These are the activations of a small neural network, seen along a few directions. Each row is one input.
Each table varies a few parts of the input and shows all the possible inputs, shuffled.
A made-up example of a description, with smaller parts first: one of 5 places around a ring, together with either a single point or one of 11 places along a line or (one of 2 separate values, together with one of 6 places along a line).
Shared parts are said once, and a part with two or three values counts as separate values.
(in the rows, 128 means zero)

Other details of the inputs vary at random and push rows far along two fixed directions, the same in every table; ignore that.
To show where, the next rows are all for the same input, with only those details redrawn:
[125 150 132 124 119 165 115 123 131 178 136 127 150]
[150 137  90  67 151 161 153 131 157 217 124 135 173]
[ 87  94 157 112 103 117 149 144 136  98 144 127 151]
[ 71 107 187 154  80 122 119 136 116  73 153 122 134]
[117 113 124  88 127 137 153 138 147 155 134 131 163]
[150 136  91  67 151 161 153 131 157 216 124 135 173]
[ 63  69 179 119  89  94 157 152 132  50 151 126 146]

Rows:
x1: [178 141  64  87 194 140 139 138 162 191 115 147 139]
x2: [160 152 108 146 152 146 108 112 146 149 123 133 115]
x3: [148 181 130 198 125 152  73  85  94 127 132 118  92]
x4: [115 134 137 158  76 140  95 114 115  92 113 132 106]
x5: [137 147 130 122 127 166 106 136 126 172 147 122 148]
x6: [133 186 134 168  88 171  57 122  95 134 127 124  96]
x7: [133 118 105  80 163 112 169 134 161 144 112 145 125]
x8: [121 137 147 171 115 123 113  92 102  93 121 128  91]
x9: [170 153 128 156 153 126 112 141 131 170 133 142 129]
x10: [111  98 111 115 106 103 126 157 128  67 126 136 130]
x11: [131 184 139 182 130 154  72 105  71 139 125  94  85]
x12: [142 177 121 184  86 169  56 106 108 126 124 123 106]
x13: [140 167 111 128 146 137 126 100 111 160 116 131 104]
x14: [118 188 140 184 122 153  80  91  75 145 115  99  86]
x15: [165 101 123 103 151  99 178 135 163 157 110 149 141]
x16: [141 184 128 195 134 150  66 102  84 129 137 125  92]
x17: [ 94  47 133  89 125  86 170 174 150  64 154 131 172]
x18: [153 164 109 126 155 139 118 114 106 154 126 127 103]
x19: [133 179 124 196 137 150  63 106  73 134 126  99  96]
x20: [155  84  79  42 157 137 190 136 180 187 116 140 188]
x21: [115  68 177 154 112  56 162 154 142  38 142 134 125]
x22: [117 105 170 133 122  79 163 147 137 101 129 141 120]
x23: [ 95 117 176 161 116 104 114 142 118  51 143 128  88]
x24: [172 124  76  82 156 161 144 129 166 202 131 128 182]
x25: [172 133  61  81 180 137 160 101 134 198  86 116 135]
x26: [ 97 107 127 103  91 106 143 143 130  78 115 136 120]
x27: [127 106 174 140 125  83 147 159 128  91 141 135 115]
x28: [109  56 110  97 147  60 185 138 131  46 117 104 131]
x29: [ 71 107 187 154  80 122 119 136 116  73 153 122 134]
x30: [125  63 113  75 154  82 195 139 174  89 109 147 132]
The inputs of x22 and x15 match in every part but one. If x7 is changed in the same way as x22 into x15, which row does it become? -> x30
What is each input in this table made of? -> one of 5 places around a ring, together with either one of 2 separate values or one of 4 places along a line
Which other rows does x16 become when the place on the ring of 5 takes its other values? List them by row number. -> x3, x8, x13, x18

Rows:
x31: [ 99 136 189 201 122 109 101 119  92  76 150 112  92]
x32: [132  86 125 123 123  95 147 143 154  76 119 140 126]
x33: [ 64  63 147  64  85 128 170 159 149  99 149 124 186]
x34: [ 68 161 238 216  52 176  63 123 101 129 176 120 139]
x35: [153 120  48  51 186 129 169 127 141 172 106 119 147]
x36: [ 99  73 115  86 128  86 176 132 137  69 109 119 129]
x37: [168 125  89  64 188 109 184 146 152 196 112 137 144]
x38: [121  96 143 158 106  95 123 135 125  50 135 131 118]
x39: [112  90 160 133 135  84 166 132 137  90 124 127 119]
x40: [118 131 153 191 110 120  81 132 109  62 144 126  99]
x41: [174 198 111 170 124 176  65 106 124 182 121 147 103]
x42: [146 167  87 103 143 158 121 103 120 176 107 128 117]
x43: [174 123  85  81 186 117 179 121 149 198 114 131 151]
x44: [160 203 141 171 142 168  90  94 111 202 125 134  99]
x45: [177 198 109 171 130 172  62 122 115 183 123 136 106]
x46: [ 91  79 162 107  74 133 137 168 165  97 162 143 183]
x47: [102  92 118 111 122  97 153 122 112  70 121 112 126]
x48: [149 166  86 104 148 152 116 119 112 178 109 118 120]
What is each input in this table made of? -> one of 3 separate values, together with either a single point or one of 5 places around a ring
Which other rows agree with x33 in the choice among 3 separate values? List them by row number. -> x35, x36, x42, x47, x48
